These are the activations of a small neural network, seen along a few directions. Each row is one input.
In each table, some parts of the input vary, and every possible input appears once, in random order.
A made-up example of a description, with smaller parts first: one of 3 separate values, together with either a single point or one of 11 places around a ring or (one of 4 places along a line, together with one of 5 places around a ring).
Shared parts are said once, and a part with two or three values counts as separate values.

Rows:
x1: [-26  42  22 -17  45  22 -17 -27   5  19 -47]
x2: [ 30  10 -17 -18  10   0  23 -32  19  35  43]
x3: [ 23  17 -29  -1   4 -28  31 -25  29  24  -5]
x4: [ -3  15  34 -30  50  28 -20 -20 -15  47 -16]
x5: [-16  16  19 -13  51   7  -9 -13  -3  35 -65]
x6: [-47  36   5 -52  61 -89  34  93 -96 -84  19]
x7: [ 10  41 -27  -4   1 -12  24 -38  37   7  13]
x8: [  6 -62   8  60 -92  20   4  49   5 -48  10]
x9: [-10 -62  -1  36 -88  12 -36  58  10 -39  15]
x10: [-16  -4  24  -8  42  13 -10 -24 -25  43 -40]
x11: [ -7 -63 -19 -21 -95  10 -43  48  -3 -25  11]
x12: [ 25  29 -21 -12  23  -8   4 -47  34  -3  39]
x13: [ 21  -4 -25   4  -2 -19  32 -37   9  30  20]
x14: [ -7  34  31 -24  64  22 -38 -36   1   9 -20]
x15: [ 18 -44  -5  99 -74  22  21  51  -8 -52  22]
What is each input in this table made of?
Answer: either a single point or one of 4 places along a line or (one of 2 separate values, together with one of 5 places around a ring)
What sort of input is x2?
Answer: one of 2 separate values, together with one of 5 places around a ring

Rows:
x16: [  4  87  -9 -87  98 -23   7 -75  18  40  19]
x17: [-36  44  32 -81  90  -3 -54 -12 -27   8 -34]
x18: [-32 -54  13 -20 -46 -24 -14 110 -70 -59  12]
x19: [ -5  67  -4   1  85 -53  68  -4 -38 -19   3]
x20: [-12 -21  28  -6  11  49 -41 -44  13  73 -74]
x21: [  6 -26 -36 -13 -34 -56  34  45 -33 -37  60]
x22: [ 34 -26 -54  40 -90 -25  28   9  48 -42  54]
x23: [ -14  -51   -9   36 -104   12  -23   72    4  -65    7]
x24: [ 37  21 -18 -11  23  25  14 -99  61 108 -23]
x25: [-48  32  43   4  78 -30  15  62 -74 -44 -44]
x26: [  8 -51  31  69 -64  80 -43  -5  24   5 -15]
x27: [ 60 -21 -17  68 -48  49  11 -62  73  33  35]
The inputs of x24 and x20 match in every part but one. If x21 is changed in the same way as x24 into x20, which row does it become?
Answer: x18
What is each input in this table made of?
Answer: one of 2 separate values, together with one of 6 places around a ring
Which other rows does x25 become when the choice among 2 separate values takes its other values? List them by row number.
Answer: x19
Which other rows does x22 become when the choice among 2 separate values takes its other values? List them by row number.
Answer: x23

Rows:
x28: [ 13 -16 -23  -6 -33  -9   3  -1  18  11  21]
x29: [ -6  -8  18  38  -6  -1  19  37 -21 -27  -3]
x30: [-20  71  16 -52 110 -18   1 -37 -17  33 -36]
x31: [ 10 -20  -7 -18 -31  19 -33  -7  26  10  12]
x32: [-21 -14   6 -36 -18   6 -34  27 -16 -17   4]
x33: [  3   3 -11  12   2 -32  22  30 -21 -43  25]
x34: [-19 -27  20  21 -10  18 -14  26 -20 -13 -25]
x35: [  9 -28   8  32 -32  27 -14 -13  21  10 -21]
x36: [ 13  -4   0  49 -29  18  14  -4  18  -1  -1]
x37: [ 17  -2 -24  22 -24  -7  21 -13  21 -10  29]
x38: [ -9  -8 -13 -24 -17 -24   5  35 -23 -21  11]
x39: [ 10  52  10 -38  86   6   8 -80  15  67 -17]
The inputs of x35 and x34 match in every part but one. If x36 is changed in the same way as x35 into x34, which row does it become?
Answer: x29
What is each input in this table made of?
Answer: one of 2 separate values, together with either a single point or one of 5 places around a ring
